Each row below holds a small network's activations on one input, seen along a few directions.
Each table varies a few parts of the input and shows all the possible inputs, shuffled.
A made-up example of a description, with smaller parts first: one of 4 places along a line, together with either a single point or one of 9 places along a line or (one of 2 separate values, together with one of 8 places around a ring).
Shared parts are said once, and a part with two or three values counts as separate values.
(in the rows, 128 means zero)

Table:
R1: [161 125  99 159 161  97 142  93 100 117 139 128 121 220 140 115 116  95
 114 115]
R2: [128 117 135 121 133  90 156 114 155 112 153 130  77 100 146 125 171 108
 105 131]
R3: [116 123 126  93 133 139 126 105 134 124  60 143 185 128 108 134 160 153
 117 144]
R4: [148 134 123 138 159 113 136 116  99 110 159 127 129 214 146 104 106  99
 126 136]
R5: [124 130 143 103 128  98 149 119 157 103 159 128  73 104 156 120 163 126
 117 133]
R6: [153 146 119 140 168 143 116 132 109 110 177 123 122 213 148 110  96 124
 146 138]
R7: [160 123 102 166 133 132 132 125 112 133 173 115 136 205 151 104  91 131
 128 127]
R8: [120 133 134 142 107 125 115 141  96 157 129 135 117  72 101 145 100 131
 124  99]
R9: [106 101 117 113 116 118 135 118 133 143  47 139 188 115  89 131 164 137
 113 131]
R10: [160 143 121 146 144 151 112 138 104 109 176 123 130 205 150 112  87 118
 158 144]
R11: [125 114 120 131 126 121 146 127 180 128 169 104  78  97 169 116 149 140
 128 135]
R12: [108 132 145 149 107 101 141 122  95 152 103 147 117  84 100 140 116 100
 110  90]
R13: [110 146 153 129  90 154 105 162 106 149 137 125 124  75 113 141  86 125
 151 112]
R14: [133 163 161 138 106 155 104 148  97 129 133 145 118  83 114 148  96 128
 143 114]
R15: [113 111 116 110 143 116 133 106 131 135  44 134 180 126  84 151 168 134
 111 133]
R16: [123 116 126 129 127  93 169 110 170 126 154 124  76 109 160 123 159 133
 106 118]
R17: [162 112  98 169 153 105 136 110 107 127 149 127 130 209 140 109 107 104
 120 121]
R18: [112 134 137  92 132 156 112 123 145 120  69 132 186 131 114 130 153 159
 139 148]
R19: [150 123 107 149 142 160 104 156 116 130 187 106 140 195 150 108  83 122
 161 151]
R20: [130 119 123 130 145  87 158 111 164 116 145 121  68 108 149 133 175 113
 101 125]
R21: [121 138 142 146 121  96 133 113  89 140  92 155 112  89  92 151 130  98
 107  86]
R22: [116 152 149 138 128 108 137 115  96 137 105 151 103 104  98 151 114 118
 106  90]
R23: [123 138 135 146  87 144 112 151 111 149 121 131 120  78 107 141  91 133
 139 101]
R24: [128 135 148 111 127 128 148 139 168 109 170 121  76 105 169 122 148 119
 136 149]
R25: [118 167 162 126 132 143 117 142  97 137 133 146 112  94 110 146 100 128
 136 105]
R26: [134 119 135 114 100 140 127 155 177 118 177 109  87  88 164 118 139 136
 149 149]
R27: [143 130 111 147 173 107 148  96 103 120 155 125 124 220 145 117 109 105
 109 122]
R28: [114 127 134  99 128 169 105 138 139 127  77 127 194 118 119 135 145 149
 142 162]
R29: [130 113 117 122 108 128 138 141 175 125 176 111  84  84 157 120 144 146
 136 135]
R30: [108 147 160 120 125 120 123 130  77 130 122 149 113  76  99 146 115 104
 119 104]
R31: [134 136 146 115 127 139 133 153 166 105 180 119  84  88 162 126 146 129
 145 151]
R32: [145 126  97 151 145 138 118 140 121 135 181 100 134 202 143 106  82 129
 143 135]
R33: [107 109 123  99 135 121 132 101 127 129  49 140 183 127  93 144 164 140
 111 137]
R34: [112 107 105 113 109 158 109 144 156 143  69 119 198 120 107 131 139 171
 133 144]
R35: [116 109 110 116 107 150 116 124 148 141  66 125 191 113 109 124 152 163
 126 140]
R36: [115 110 126  95 101 167  91 151 145 133  72 125 200 111 109 127 141 158
 152 153]
Describe the family of inputs behind these rows.
> one of 4 separate values, together with one of 9 places around a ring
Changing only the choice among 4 separate values turns R33 into R27. The same change can be made to R9. Which row results?
> R17
Start at R30 and move only the place on the ring of 9, one step at a time. The first step leads to R22. Which rows follow, in order?
> R21, R12, R8, R23, R13, R14, R25
Change only the choice among 4 separate values in R14. List by row number the other rows that result.
> R10, R28, R31
Change only the choice among 4 separate values in R5. List by row number the other rows that result.
> R3, R4, R30

Table:
R37: [ 90 128 149 100  95 137 124 132 142 142  56 139 151  39  92 153 157 145
 123 119]
R38: [131 129 124 122 127 155 103 140 110 127 112 130 172 152 117 128 108 142
 146 138]
R39: [142 147 135 155 129 123 129 133 102 133 179 130  86 133 139 129  88 112
 133 106]
R40: [134 111 110 128 137 120 132 110 132 126  90 131 169 167 120 120 150 130
 115 139]
R41: [126 125 124 131 145 123 123 118  98 131  92 136 162 161 104 130 120 119
 121 122]
R42: [136 138 132 144 144 105 147 116 121 123 163 129  82 142 145 125 121 106
 117 114]
R43: [134 116 115 139 146 105 151 113 146 119 156 119  88 146 159 116 143 111
 115 131]
R44: [135 119 118 123 136 128 138 134 166 121 172 108 102 138 161 114 140 134
 132 148]
R45: [142 141 131 134 124 137 125 142 136 122 186 118  92 126 153 125 109 127
 144 132]
R46: [137 137 129 141 123 135 109 132  84 137 108 139 167 158  98 130  94 126
 134 115]
R47: [ 99 129 154 108 100 123 136 135 151 132 122 135  86  19 124 147 157 136
 119 116]
R48: [130 116 116 111 130 145 119 131 149 124 101 122 177 156 126 119 147 147
 135 156]
Changing only one part turns R46 into R39. The same change can be made to R41. Which row results?
> R42
Describe the family of inputs behind these rows.
> one of 2 separate values, together with either a single point or one of 5 places around a ring
